These are the activations of a small neural network, seen along a few directions. Each row is one input.
In each table, some parts of the input vary, and every possible input appears once, in random order.
A made-up example of a description, with smaller parts first: ring(5) and (point or ring(9) or (values(3) and line(4))).
Shared parts are said once, and a part with two or three values counts as separate values.

Other details of the inputs vary at random and push rows far along two fixed directions, the same in every table; ignore that.

A family of inputs:
x1: [-16 -47  -3 -44  -3  12   9  10 -36 -30 -15]
x2: [-27   8   2   8   9  24  34 -20  -4   4  -7]
x3: [-19 -16   7 -37 -24  -6 -26  -2 -26 -49   0]
x4: [12 16 -9 15 10 -1 -2  8 22 27 21]
x5: [ 41  10  -6   9  -7 -54 -24  30   3  16 -45]
x6: [ 53  -2   0  -1 -10 -44 -60  20   6  -2 -19]
x7: [ 40  -4  -6  -8 -16 -52 -61  31   9  -2 -18]
x8: [ 12   0   5  -4  -1  11 -14 -11  -2  -6   7]
x9: [-24  -4   7  -1  -8  13  18 -12 -17 -19  -7]
x10: [-23 -16  14 -37 -17   1 -21 -16 -22 -42   2]
x11: [ 5  6 -5 19  4 -1 24  7 23 24  2]
x12: [ 43   4  -1  -6  -8 -62 -51  30  11   6 -13]
x13: [-16   6   4  -1   6  34  10 -25   1   1  27]
x14: [ 7 13 -8 24  8 -4 28 12 24 27  6]
x15: [-10 -14  12 -31 -19  15 -23 -17 -26 -43  -2]
x16: [ 30   9   1   8   2 -12 -24  10  10  12   1]
x17: [-24   2   3  12   2  23  31 -20  -3   1   3]
x18: [-11   5  -1  21   6   5  20  -7   7  10  -2]
x19: [ 37   4   4  -6  -8 -54 -49  27  10   8 -13]
x20: [-12   2  -4  18   3   6  22  -2  12   8   1]
x21: [ 4  8 -6 25  5 -1 21  4 19 25  0]
x22: [-29   3   2  -1   7  25   9 -19   7  -3  31]
x23: [-20 -15   7 -18 -24  -4  -1  -8 -35 -47 -23]
x24: [-24 -14  11 -36 -22   1 -22  -6 -25 -46   3]
x25: [-13 -13  13 -34 -21   8 -25 -10 -30 -47  -1]
x26: [ 13  14   0  14  14  17   5 -11   9  14  23]
x27: [ 12   4  -1  -1  -3 -17 -24   7  13  11   6]
x28: [-24   1   3   5   0  23  38  -7   4  -3  11]
x29: [-5 14 -4 23 10  5 25 -5  3 19 -7]
x30: [  8 -21 -17  -1  27   4  23  22   5  30   2]
x31: [-22   4   1  -3   5  34  11 -19   5   1  26]
x32: [-28   5   6  -4  11  22   8 -23   7  -1  29]
x33: [ 11 -14 -16   4  30   6  29  24   6  40   7]
x34: [-19   6   2   2   9  33   7 -25   3  -2  28]
x35: [-22 -17   5 -21 -26  -2   2  -3 -30 -48 -19]
x36: [-28   5   2  13   8  24  30 -20  -5   2  -4]
x37: [-14   5   4   4  10  35   7 -25   4  -3  25]
x38: [  4  19  -2  22  13   0  25   1  10  30 -12]
x39: [ 4 16 -3 27 12  0 21  1 10 30 -8]
x40: [15 17 -5 18 15  5  0 -1 18 26 22]
x41: [  3  12  -3  24  10   0  18  -3   9  27 -12]
x42: [ -7 -15  10 -35 -23   4 -29  -9 -33 -54  -7]
x43: [ 5 13 -6 28  7 -2 24  7 20 28  4]
x44: [-17 -45  -6 -48  -4   7   7  15 -43 -38 -14]
x45: [ 33  -7  -5   3 -17 -51 -25  34  12   0 -31]
x46: [  2  15  -3  18  11   2  22  -3  10  28 -15]
x47: [19 16  1 19 16 13  1 -5 16 24 19]
x48: [ 42   4  -4  -3 -11 -43 -49  33  12  10 -13]
Description of these inputs: line(4) and (point or line(5) or line(6)).
The inputs of x42 and x15 match in every part but the line(4) part. If x3 is changed in the same way as x42 into x15, which row does it become?
> x27
The inputs of x21 and x43 match in every part but the line(4) part. If x11 is changed in the same way as x21 into x43, which row does it become?
> x28
Change only the line(5) part in x29. List by row number the other rows that result.
> x5, x14, x23, x35
Change only the line(6) part in x16. List by row number the other rows that result.
> x19, x24, x25, x47, x48
Change only the line(4) part in x30. List by row number the other rows that result.
> x1, x33, x44
List by row number the other rows that have the line(4) part in common with x7.
> x2, x6, x18, x20, x22, x30, x32, x34, x36, x37, x45

A family of inputs:
x49: [ -8  -5   0  -7  11  29   9 -13  -9  -9  24]
x50: [ 14  17  -3  28  -8 -15   7  12  25  15   6]
x51: [ 14   2  -7  13   7 -14   8  15   9  24 -11]
x52: [-23  -7   0   4   4  20  29 -14  -7  -7  -6]
x53: [  9  21  -1  18   9 -17  -9   0  20  24   8]
x54: [-23  -8  -1  -9   9  16  10  -7  -2  -3  25]
x55: [ -6 -18   5 -30 -17 -15  -8  11 -30 -32 -28]
x56: [ 13   5  -9  23   8 -10   6   8   6  22 -14]
x57: [ 46 -10  -5  -8  -9 -44 -47  35  10   7 -19]
x58: [-14  11   7   5   6  28   8 -26  -7  -8  17]
x59: [-15  11   7   3   0  28   8 -25  -1  -5  13]
x60: [16 18  1 18  5 -7 -9  1 23 24  2]
x61: [-24  12   5   1   2  20  10 -21   5  -2  14]
x62: [ 17  11  -9  11  13 -12  13  19   9  30  -6]
x63: [-19  -7  -2 -10   6  20  10  -6   2  -1  20]
x64: [ -6 -25   5 -23 -21 -16 -10   5 -26 -36 -32]
x65: [  8 -26   5 -38 -23  -9 -35   5 -27 -44 -14]
Describe the family of inputs behind these rows.
> point or line(6) or (values(2) and line(5))
Start at x56 and move only the line(6) part, one step at a time. The first step leads to x52. Which rows follow, in order?
> x64, x51, x55, x62

A family of inputs:
x66: [  9  -9   6 -23 -18 -25 -36   8 -19 -28 -22]
x67: [-10   3   1   2   0   6   7  -7  -4  -1  -6]
x68: [-4  0  3  2 -3  9  1 -8  2 -6  5]
x69: [-3  3  2  0  1 10  0 -9 -4 -3  4]
x70: [-4 -3 -2 -7  3 10  5  0 -3 -1  6]
x71: [-6  4  2 -2 -3  8  2 -5  2 -5  8]
x72: [-4 -2  0  0  0  8  4 -2 -3 -4  8]
x73: [-7 -2  0  3  0  3 14 -1 -5 -4 -2]
x74: [-4 -5 -1  1  2  8  4 -4 -1 -4  6]
x75: [ 35   0  -1  -2 -13 -49 -42  24   9   4 -21]
x76: [ -8  -4   5 -13  -5  -2 -12  -8 -11 -16  -5]
x77: [-10  -4   0  -5   8   9   8  -5   0   4   8]
x78: [-5 -5  0 -3  3  6 16  1 -6  0 -5]
x79: [-11   1   1   3  -5   5   9  -5   1  -3  -4]
x80: [  5 -20   0 -22 -17 -22 -20  15 -20 -24 -30]
x81: [-6  5  3  3  0  5  9 -8 -6 -3 -5]
x82: [ -3   1   2   1   2  10   0 -10  -3  -3   2]
x83: [ 16  16  -3  18   8 -11  -2   8  24  28   8]
x84: [ 17  10  -6  16  11 -14  -2  13  19  28   7]
x85: [-1 -7 -1 -4  4 11  5 -3 -2 -2  4]
x86: [-5  5  1 -2  2  8  0 -8 -3 -3  5]
x87: [-6  0 -2 -3  1  7  4 -1 -2 -4  8]
x88: [ 21  17  -4  27   7 -15   7  10  23  31  -2]
x89: [ 15   8  -7  16  12 -15  -3  10  19  28   6]
x90: [-2 -5 -1 -5  2 11  5 -1 -4 -1  6]
x91: [-3  2  3  1 -4  9  2 -6  1 -5  7]
x92: [-6 -3  1 -7  4  7  5  0 -2  0  6]
x93: [-11  -3  -2   2   0   4  11   0  -3  -2  -3]
The inputs of x80 and x93 match in every part but one. If x70 is changed in the same way as x80 into x93, which row does it become?
> x87
Describe the family of inputs behind these rows.
> line(4) and (values(2) or line(5))
